These are the activations of a small neural network, seen along a few directions. Each row is one input.
Each table varies a few parts of the input and shows all the possible inputs, shuffled.
Descriptions start from the smaller parts, as in this example, which fits no table here: one of 6 places along a line, together with either a single point or one of 9 places around a ring or (one of 2 separate values, together with one of 8 places around a ring).
Shared parts are said once, and a part with two or three values counts as separate values.

Other details of the inputs vary at random and push rows far along three fixed directions, the same in every table; ignore that.

Rows:
x1: [-17  -4   1  16 -25 -13 -12  -8  -8 -10  31  -7   4]
x2: [ 16  -2  -1  -9 -18  53  -5  51  -1 -32  12  12 -23]
x3: [ 16  -8  25 -13  19 -27  55 -13  25 -37   8  -4  35]
x4: [  7  36 -14  11   6  29 -54  28  26  29 -37  16 -41]
x5: [-54 -12 -20  47 -43 -46 -36 -37 -40  23  30 -30   6]
x6: [ -4 -13 -12  -6 -17   3 -60  -4 -15  22 -22   1   1]
x7: [-11  -3   4 -11   9 -33  52 -36 -17  -9  11 -22  22]
x8: [-36   2  -4  16 -40   8  21   2 -39 -18  23   6 -14]
x9: [ 18 -12  -2 -29  52 -14 -41   1   0  63 -46   1   3]
x10: [ 18 -10  -9  -9  -2  21  19   9   6 -27  19   9  16]
x11: [-49  -2 -35  20 -24 -56  -3 -37 -46  32  18 -11  -5]
x12: [ 30  16   8  -6  42 -14  50 -39  46  12 -29 -27  53]
x13: [ 28 -20  14 -17  53 -29  16 -28  33   3 -18  -3  36]
x14: [ 11   4  17 -11 -10  62   6  54  -9 -21   1  27 -43]
x15: [-31  47  -5  38 -47   4   6  -4 -10 -16   5 -10 -29]
x16: [  2   2  19   1   8  31 -24  63  14 -18 -12  18 -46]
x17: [ 20   0  11 -23  -1  32  83   1   9 -52  39  22   9]
x18: [ 36 -23   4 -17  38 -11 -73  -4  25  57 -33   2  15]
Each input here is: one of 3 separate values, together with either a single point or one of 5 places around a ring.
Q: Changing only the choice among 3 separate values turns x18 into x1. The same change can be made to x13. Which row results?
A: x3
Q: Which other rows does x5 become when the place on the ring of 5 takes its other values? List them by row number.
A: x2, x9, x14, x16

Rows:
x19: [-10  -2   9 -14 -10  20  30  35 -20 -53  34  19 -45]
x20: [-48  14 -30  29 -39 -29  14 -44 -27   9  10 -30  12]
x21: [  3  -9 -17   5  30 -37 -41 -47  -1  80 -53 -17  27]
x22: [-27  25 -25  13 -32  -6 -26   1 -16  -1  -1   3 -26]
x23: [  5   9   2  -8  -6  49  11  46  -1 -51  49  20 -19]
x24: [ 29 -17  -5 -32  17  11  14  -5   6  -5  16 -11  20]
x25: [ 26  11  26 -25  28   0  72 -28  36 -41  11  -4  46]
x26: [-12  25  -5  18 -25  10 -51  31  -6  23  -8  27 -53]
x27: [ 24 -30  18 -21  18 -11  -6   0   0  22 -17  -7  37]
x28: [-27 -18 -21  33 -28 -21   7 -16 -39 -10  43   0   5]
x29: [ 10  -2  14   4  28 -10 -21  12  34  30 -29   1   2]
x30: [ 29  16  23 -27  22  35 -36  44  35  12 -34  27 -28]
x31: [ 38  15   8 -19  29  36 -30  47  38  -9 -38  17 -25]
x32: [  0 -18  11   9 -28  26   7  24 -11 -39  23  17 -14]
x33: [-40   8  -4  39 -36 -40  26 -26 -14  -8  26 -27  -5]
x34: [ 22  -2 -14   2  30 -29 -21 -45   6  67 -37 -13  30]
x35: [ 25   5  33 -11  27  -1  80 -17  41 -45  15 -21  41]
x36: [-28  21 -19  18 -22  32 -61  19 -19  24 -18   5 -46]
x37: [ 10 -29   8 -36  30  -3  21 -10  -2  10 -16   1  26]
x38: [-26 -19 -13  23 -33 -32   9 -23 -40 -15  25  -8  18]
Q: Describe the family of inputs behind these rows.
A: either one of 2 separate values or one of 6 places around a ring or (one of 3 separate values, together with one of 4 places along a line)
Q: Which other rows does x36 become when the place on the line of 4 takes its other values? List them by row number.
A: x20, x21, x34
Q: Which other rows does x35 become when the choice among 3 separate values takes its other values? List them by row number.
A: x25, x36
